Each row below holds a small network's activations on one input, seen along a few directions.
In each table, some parts of the input vary, and every possible input appears once, in random order.
Descriptions start from the smaller parts, as in this example, which fits no table here: one of 4 places along a line, together with either a single point or one of 9 places along a line or (one of 2 separate values, together with one of 5 places around a ring).
Shared parts are said once, and a part with two or three values counts as separate values.

Other details of the inputs shift rows strongly along two fixed directions, in all tables alike. That doesn't count.

Table:
r1: [-43 -33 -35   4  13  45   9 -10  -9  -1 -21 -42  23 -11  11]
r2: [-31 -19   2  -5 -27  13   4  10   2  -7 -10 -20  -1 -19  15]
r3: [-14 -38 -32   6 -80 -38  12   3   3  -7 -19   6 -10  38 -14]
r4: [ 27  18  18 -19   3 -33   7  10   5 -20  23  26 -15  32  10]
r5: [ 17  23  16  20  51  22  15  13  28  10  16 -13   4 -42  -2]
r6: [ -4  -2 -14  14   7  33  11  -4  -8  11 -11  20  13 -25   0]
r7: [ 38 -12  16  15   5  -7  -5  11  10  -9  21  24  -1   0 -13]
r8: [  8  12   9  -9  21 -10 -40   1  -4  -2   9   1 -17  15 -30]
r9: [ 24  -6  -1  -6   1 -32  -8   5   2  26  38   4  -9 -13 -17]
r10: [ 36  24   4   0  12 -24 -31  -3  11  19  16  -1 -12   3 -13]
r11: [-17 -16  -8  -2   6  -1  13  -2   1  -7   3 -10 -12   4 -21]
r12: [-17 -37 -25   4 -58 -17  -9  14  -7   1  -8   1   6  18  -7]
r13: [  6 -26 -18 -21 -35 -23   3 -22   9  -3  -4  12 -17  44  27]
r14: [ 25  -8  -7   2   6 -33 -13   9   3  28  35   6  -1 -10 -18]
r15: [ 10  18  24   6  50  16  12   8  23  12  20 -17   0 -50   3]
r16: [ 35  43   6   1  14 -33 -10   4   0   3  13  -8  -1   7 -12]
r17: [ -8  11  22  10  60  33   6  19  13 -11  11  -8  -1 -28 -21]
r18: [ 34   7  -5  19   9 -18   5  14  20  18  28  11  -4  -4 -24]
r19: [  8 -10  -3   6  18  -1 -14  21  -5   4  24  11  -3   6 -41]
r20: [ -6 -32 -18  20 -10  33  29 -22  12 -19 -28 -22  18  -7  31]
r21: [-24 -22  -7  -3  27  17  -7   3 -11   3   7 -19   9 -15  -6]
r22: [-12 -21 -32 -30 -21 -15  -9 -17  -4   7 -23  -9 -17  47 -13]
r23: [ 36   4  27 -18  14 -11 -20  -1  13  -3   1  16 -16  10   3]
r24: [-11 -21 -25  -7 -79 -40 -31 -11  -6  -3 -28  -1 -13  46  -4]
r25: [ 20  -5  31  13  47  34 -10  15   6 -11  17   0  15 -40  12]
r26: [-26 -14   3  -6  24  15  11  -2   3  -7   1 -20  -4 -16 -10]
r27: [ 24  -2  30  19  44  40  -5  16  11 -14  14   2  15 -36   8]
r28: [ -4  31  21 -19 -11 -32  -1  39   9 -14  15  24 -13  30  -2]
r29: [ -1 -25 -45  12 -46  -9  18 -21 -11  15 -17  32   2  19 -10]
r30: [ 16  13   8  16  52  26  -5  19  16  21  24 -14  17 -46   1]
r31: [ 22 -23  11   4 -16 -22  12  -7   5 -15  10  11 -16   4  -4]
r32: [ 21  32  14 -11  13 -44 -27  16 -17 -15  22  13 -17  31 -46]
r33: [ 28  28  36   6   2 -26 -21  -9  -6 -29  25   9  10  11  -4]
r34: [-12  -1 -30 -29 -20 -26  12  -7 -14  -9 -23 -14  -8  53 -14]
r35: [-17 -42 -40   4 -46 -28  12   2 -47  17  -6 -13  -5  64 -14]
r36: [-23   9 -10   6 -14  27 -11 -45 -10   6 -22   3  17  -7  16]
r37: [-49  19   4   9 -24  26   2 -14  -3 -30 -34 -45  38  -2  34]
r38: [ 25   2   4  -4   6 -25  -1   8   8  21  38   1 -16 -17 -15]
r39: [ -3  28   7 -25  27 -17   4  21  -1 -11  23  13 -17  33 -17]
r40: [ 34 -14  17  10  -3 -21   4   4  10 -14  17  23 -13   4 -13]
r41: [-38  -7 -21 -22  16  29   7 -12   8   1 -12 -20  -8  20  19]
r42: [  9  43   9 -19  16 -17  13  11  -4   1  12  51 -16  15  -3]
r43: [ 13 -38 -63  11 -61 -38  10 -15  -2  28   2  -6   5  34 -13]
r44: [-31  -7 -18  18  -1  48  36  -9 -39  19 -37 -13  21  -6  39]
r45: [-32 -14 -25   7 -13  31  41 -32  -4   1 -38  -4   4 -22  23]
r46: [-42 -27  -7   4 -12  31  -1   8  -2  -5 -24 -30  22 -26  28]
r47: [-36 -19   4   0 -23  12  13   6  10 -12 -23 -22   3 -18  16]
r48: [ -2 -30   2  -4  -8  13  12 -18  -1 -14  -3 -18  -1 -19  27]
r49: [-13 -34  -1  -2   0  31  12 -22  -4 -11 -12 -30  14 -27  40]
r50: [-17  11 -17  11   3  28  -7 -40  13  11 -11 -46  29 -13  29]
r51: [ 23  40   7  -5  -4 -28 -11  -4 -22  -5  -5  35 -10   9 -18]
r52: [  1  -8  -3  -4 -18 -19  13 -12  -9  10   1  36 -17  -8 -15]
r53: [  8 -29 -18   1 -67 -38 -25 -49  -8 -10  -2   1   3  46   6]
r54: [ -3  14  32  20  30  39  -8  41  21 -10   4   1  13 -36  -6]
r55: [ -7   6 -22 -13  16  30  10 -23  20  21 -34 -42   7  -7  35]
r56: [ 39  23  29 -19  14 -26  -2   9   3 -19   4  14  -9  17   0]
r57: [-15 -10 -11  13  24  27  11   5   7  -8  -3 -13   5  -5 -15]
r58: [ 20  44  15 -20  18 -13   6   8  -9   2  -9  39 -12   6 -12]
r59: [  9  -6   6  -9  -7 -18  -6  -2 -19  18  20  43 -13 -17 -17]
r60: [ 31   6   4  18   3 -25   6  26 -20  36  28   0  -2  17 -11]
r61: [-35   1   1 -16 -15  16   0  10  19  -2 -19  -6  -5  13  32]
r62: [-23 -15 -18  -5 -12  22  21 -24 -14   9 -17   5  -2 -27  17]
r63: [ 22  54  22 -12  58  13  12  14  16   5  -1 -22   6 -20  11]
r64: [  7  24  19  22  45  42  13  10   9   2   0  30   6 -44  -5]
r65: [-23  -5  17   7  -6  16  12  17  15 -15 -12 -12  -1 -23   5]
r66: [ 25   6   4   8   9 -24  12   6  17  14  26   2 -14 -14 -19]
r67: [ -1  16  33   4 -26 -20 -49   8   5  -5  16  14   1  10 -17]
r68: [ 17  10   8  11   7  -8  10   4   0   7   9  49 -14 -12 -25]
r69: [ 24  21  41   4  46  28 -32  -5  11 -18  -3  -8   0 -29  20]
r70: [  8  -4  15  12 -13  -3 -19  40   5  -3  15  19   1  -5 -24]
r71: [ -8   7 -34  -1 -69 -42   2 -43 -31  -3 -13  22   8  43  -8]
r72: [  8  29 -14 -15   8 -17  24   2  12   8  11  -8  -3  21  18]
r73: [-49  14 -15   4   7  32   7 -31 -14 -25 -23 -53  32   8  17]
r74: [ 20  -8   0   7  12 -23 -16  23   1   4  32  26 -12  19 -55]
r75: [-16  32  20   1  -3   7 -11  16  -2 -27 -26 -22  11  -5  14]
r76: [ -4 -10  15  14 -31 -14  -3  42 -29   9   3   4   0  27  -2]
r77: [ 20   7  49  22  48  34   5  27 -19  -3  14  -8  11 -17  24]
r78: [-40  14  -5 -16 -13  26  21   4   6 -20 -57 -40  19   5  38]
r79: [ 33   4  -9  19  10 -14   1  13  19  22  27   7   3  -7 -23]
r80: [-35  -6  -6 -16 -19  30  -1  -3  14  -3 -52 -29   5   4  33]
r81: [-18 -32  -1   3  -2  28  29 -28   8 -19 -26 -33  10 -24  40]
r82: [  7  10 -16 -16   7  -7   6  -7  22  23  11  -4 -12  14  19]
r83: [ 14  13  -7  -5 -15 -15 -26 -21 -13  11 -14  34 -16   9 -11]
r84: [ 36  44  14   6  -4 -52 -20  -2  -2   5  43   8   7  19 -29]
r85: [-22 -21 -23   2  -5  20  10 -21 -19  14 -18   8  13 -24  17]
r86: [-37  -2 -10   1   2  25 -20 -33  -4  -6  -8 -32  16  10   3]
r87: [ 21  23  13 -20  13  -7 -15  -2   0  18  -8  46 -21   4 -13]
r88: [  3 -27   8   5  14  15  -4  -7  -3  -8   4 -10  13 -23  23]
r89: [ -6 -31 -44   4 -43 -11   7 -19 -23  18 -12  28   4  11  -5]
r90: [ -1 -18   7 -15  11 -19 -18  11 -14   6  34   7 -15   0 -34]
r91: [-15   7  45  -2  28  29 -16  35   6  -6  13  -7   4 -50   6]
r92: [-14   4  27  -8  56  31  -5  16   1  -5  23 -15  -8 -39 -13]
r93: [-25 -15 -10  18 -23  25  13  13  14 -13 -26 -15  12  -7  10]
r94: [ 33  14  13  -3 -13 -36 -13  -8 -10 -27  -1   3  -5  23   1]
r95: [-14  -9 -36 -22 -37 -16  10 -26  -4  18 -17  38 -20  38  16]
Description of these inputs: one of 5 separate values, together with either a single point or (one of 2 separate values, together with one of 4 places along a line) or one of 10 places around a ring.
Q: Changing only the choice among 5 separate values turns r35 into r76. The same change can be made to r17. Which row results?
A: r3
Q: Changing only the choice among 5 separate values turns r15 into r81. The same change can be made to r18. Which row results?
A: r20
Q: Changing only the choice among 5 separate values turns r45 into r66. The same change can be made to r89. Which row results?
A: r30
Q: Change only the place on the line of 4 in r13. List by row number the other rows that result.
A: r23, r53, r69
Q: Change only the choice among 5 separate values in r38. List by row number the other rows that result.
A: r2, r48, r62, r92
Q: Change only the choice among 2 separate values in r37. List by row number the other rows that result.
A: r67
Q: Change only the choice among 5 separate values in r8. List by row number the other rows that result.
A: r10, r24, r69, r83

Table:
r96: [ 24  -2 -16  -9 -53 -64 -16 -24  -4  -7   4  -6  -6  52  -6]
r97: [ 38  75  73  -1  91  28 -20  17  27  -6  25   8   3 -50  14]
r98: [ 17  25   0 -12   0  -7   7 -25   0  -3 -13  16  -3  13  19]
r99: [-41 -12 -32  10  27  63  35 -14  -5  19 -30 -21  19 -35  24]
r100: [ 34  40  50 -19  16 -62 -46  51   0  -7  57  46 -36  36 -66]
r101: [ 50 -23  -2  12 -26 -60 -19   0  -1  13  46  19 -13  15 -36]
r102: [ 10 -15  17   9  14  -9 -12  32   3   4  37  -3  -2 -11 -28]
r103: [  6  37   5 -14  10  -4   7  -6   0   0 -11  21  -7   8   4]
r104: [ 27  16  30  19  66  42   3   2  20  10  22  -4   9 -66  15]
r105: [-26 -54   1  19 -56  19   3   0 -13 -16 -24  13   7 -17  13]
r106: [-12 -22  -1   5   9   2  -4  23   1   7  20  -3  -4  -5 -28]
r107: [-15  57  44 -16  80  42 -10  32   8  -8   2  -4  -1 -27  -2]
r108: [-10   9   7 -10  -8 -15 -11  13   0 -16   0 -23   2  25   1]
r109: [  3 -10  25  -5 -73 -47 -31  14 -16 -30  -6  49 -15  34 -13]
r110: [-19 -60 -52  15 -50   1  17 -25   0   5 -20 -49  16  16  17]
r111: [ -1 -10 -15  15  28  49  31 -27   6  10 -17  -7  16 -44  34]
r112: [-44 -30 -56  13  -6  61  54 -40  -3  12 -54 -34  22 -28  48]
r113: [ 10 -12 -24 -10 -62 -59 -16 -11  -2  -8  -2 -14  -6  62  -9]
r114: [-32 -35 -41  -2 -11  14  19  -4 -10  17 -14 -12  -1   3  -7]
r115: [-18  27 -12 -18   4   7   8  -9 -10   4 -20   7  -2  19   6]
Q: Changing only one part turns r96 into r101. The same change can be made to r115. Which row results?
A: r99
Q: What is each input in this table made of?
A: one of 2 separate values, together with either a single point or one of 9 places around a ring
Q: Change only the choice among 2 separate values in r104. List by row number the other rows that result.
A: r97

Table:
r116: [ 10 -65 -52  11 -59 -38  16 -15  -6  19   7  -7   1  29 -16]
r117: [ 44  10   1   7  13 -27   3  14   6  25  27  57 -23  -8 -32]
r118: [-37 -42 -52 -11 -81 -27  -4 -21 -15 -13 -30 -37   5  73   9]
r119: [ 51  35  27 -18  27 -31  -1   3   4  24  32  66 -34  10 -32]
r120: [-16 -48 -25  11 -54 -27   0   0 -20  13   9  28 -12  11 -24]
r121: [-25 -52 -37  -9 -80 -43  -2   0 -10   0  -4 -26  -6  47 -17]
r122: [ 22  67  38  -5  84  28 -11   0  18  -5  12 -15  12 -23  10]
r123: [ 26  38  27 -17   4 -55 -32  16   3  -7  30  11 -16  39 -26]
r124: [-35 -26   2  22  23  57   7   4  12  -2   2 -48  23 -47  18]
r125: [ 45  42  11 -11   8 -51 -16   6 -11  -2  13  60 -24  36 -33]
r126: [-21 -31 -52  11   6  43  38 -42  15  14 -23 -49  29 -25  42]
r127: [ 50  13  63  12 -43 -49 -41  19   6 -38  20  37 -10  -2   2]
r128: [  5  10 -18   2  42  29  21 -27   9   6 -25 -40  10 -17  33]
r129: [ -7  28  75  -2  75  46 -21  60   3 -17  27  20  -3 -60 -19]
r130: [-55   7  -7  -7  -5  46   3   3  -8 -15 -48 -30  14  -4  32]
r131: [-15 -15  -5  21  24  56  18  -6  -7  18  -7  -4  20 -60  16]
r132: [-41  28   3 -17  16  41  20 -13  -2 -21 -42 -22  14   2  37]
Q: What is each input in this table made of?
A: either a single point or (one of 2 separate values, together with one of 8 places around a ring)

Table:
r133: [-29 -31 -11  14 -18  30  13  -9   4  -6 -25 -15  13 -25  23]
r134: [-33 -66 -50  13 -65   8  21 -29  -8  -5 -35 -32  18  15  24]
r135: [-44 -50 -64   2 -48   7  20 -26  -6   6 -34 -53  17  25  19]
r136: [-28  10  11   4  39  54  13   8  -1  -5 -18  -4  10 -33  12]
r137: [  2  -9 -34 -19 -74 -56  -4 -27 -12  -5 -22  12 -11  61   2]
r138: [-11  38  27  -7  40  47   8  -3   8 -11 -26 -13  14 -24  38]
r139: [ 15  56  60  -1  79  28 -14  20  18 -14  19 -16   4 -35   5]
r140: [ 42  22  21 -10   4 -62 -31  30   6   9  53  26 -22  30 -47]
r141: [-46 -40 -48   1 -56  12  17 -29 -21   3 -44 -17   8  17  25]
r142: [-33  23  16   7  51  69   5  -8  11 -22 -24 -43  29 -36  42]
r143: [ 46  38  31 -21   5 -55 -18  26  -3  -2  31  62 -32  32 -37]
r144: [ 31 -12   1  -5 -56 -76 -32  15 -13  10  31  56 -30  42 -62]
r145: [ -9 -30 -96  12 -41   9  60 -73 -10  35 -45 -26  19  12  39]
r146: [ 55  14  58  10  49 -27 -31  63  17  11  75  34 -20 -25 -56]
r147: [ 21  58  63   0  73  25 -23  23  17 -18  17   0  -1 -29   4]
r148: [ 10  19  50  12  66  37   3  41  12  -5  23  28  -7 -57 -10]
r149: [-45  -1 -20  -2  -6  44  14 -30   2 -14 -49 -39  26 -12  46]
r150: [-47  -3 -33  -9 -11  41  35 -28  -5  -9 -52 -30  18   2  44]
r151: [ 22 -30 -14  -2 -53 -71 -21   7 -18   8  30  23 -19  46 -51]
r152: [ 19  56  54  -3  86  28 -14  31  26  -7  22 -22   3 -33   5]
r153: [ 73  35  33   1  92  -8 -13  11  16  38  69  54 -24 -46 -39]
r154: [ 34 -48 -16   2 -68 -82 -15  13 -14   7  40  32 -21  40 -49]
r155: [-46  10 -13  -3   1  53  22 -23  -2  -8 -48 -34  18 -15  52]
r156: [ 30 -39  -7   1 -70 -72 -11  14 -14  15  29  61 -29  38 -42]
r157: [-28  28  22   4  61  65   8  -3  13 -16 -13 -54  25 -44  35]
r158: [ -3 -47 -42  -1 -80 -50 -11 -16 -22   1  -3  10  -6  56 -22]
Q: What is each input in this table made of?
A: either one of 2 separate values or (one of 4 places along a line, together with one of 6 places along a line)
Q: Change only the place on the line of 6 in r146. List by row number the other rows that result.
A: r133, r134, r148, r154, r156

Table:
r159: [ -3  29  20  -1  21   8  -5  13  -2 -11  -4  -5   5  -3   1]
r160: [ 38   4  31  10   2 -33 -34  26   5   4  42  19 -10   5 -34]
r161: [ 34  19  20   3  11 -26 -22  13  -2  14  35  47 -18  -1 -39]
r162: [ 29  27  28 -16   4 -38 -22  18   8  -3  26  29 -24  19 -26]
r163: [  5 -56 -41   2 -90 -55   3 -19 -16  -3  -2  19 -10  47 -15]
r164: [ 10  19  11   5  34  15  -6  -4   0   7   7  12   1 -20  -8]
r165: [ 15 -14 -24  -3 -17 -20  13 -13  -1  12   7  -1  -5  18  -1]
r166: [-23 -27 -41   5 -39   8  28 -23  -1  11 -30 -15  12  -1  21]
r167: [-21   3  -7 -12 -13  10   4 -20  -1  -9 -26 -18   4   9  28]
r168: [ -2 -26 -48 -20 -81 -64   1 -20  -7  -2 -15   8 -18  73 -10]
r169: [-45 -39 -37   7 -24  25  18 -22  -6  -1 -24 -47  18  -5  19]
r170: [ 19  10  12   4   8 -12 -12  14   3  14  21  36  -9  -9 -22]
r171: [  2 -12 -15   4  -8   0  18  -1   5  10  -4  -3   1 -10   9]
r172: [ -5 -10 -29   0   6  11  19 -26  -1   8 -13 -19   9   4  19]
r173: [  6  -9   6   1  12 -11 -16  31  -2  13  28  11 -11  -1 -34]
r174: [ -7  27  13   8  74  64  10  -9   7   1  -9 -22  18 -53  24]
r175: [ -8   5  34  17  49  66   5  11  15 -15 -11 -20  22 -55  30]
r176: [ 26  30  25  -8   6 -37 -20  27  -1  -7  27  29 -15  23 -33]
r177: [-38 -10 -36  -5 -30  16  24 -28  -1 -13 -47 -42  14  21  34]
r178: [ 27  27  36 -12   5 -36 -29  17  -5  -2  26  36 -18  15 -22]
r179: [-23  -1  27  14  57  66  13  14   6 -10  -6 -15  12 -60  19]
r180: [  0  27  26  -5  16  10 -10   7  -5  -9  -2   2   4  -8   5]
r181: [ -7 -25  -5   2 -10   1  10  14  -6   6   2  15  -8   1 -13]
r182: [ -8 -20  -8  11 -14   2  -8  -7   0  -5   1 -23  11  -6   1]
r183: [  1  24  23 -12  20   6  -9   2   9  -8  -4  -3  -5  -5   8]
r184: [-20 -28 -43   4 -22  17  39 -28   3   7 -26 -36  13   5  36]
r185: [  0  28  23  -2  20   9 -11  14  -4 -10   2   4   4  -3   3]
Q: What is each input in this table made of?
A: either (one of 2 separate values, together with one of 4 places along a line) or one of 9 places around a ring or one of 10 places around a ring
Q: Change only the choice among 2 separate values in r173. List by row number the other rows that result.
A: r181
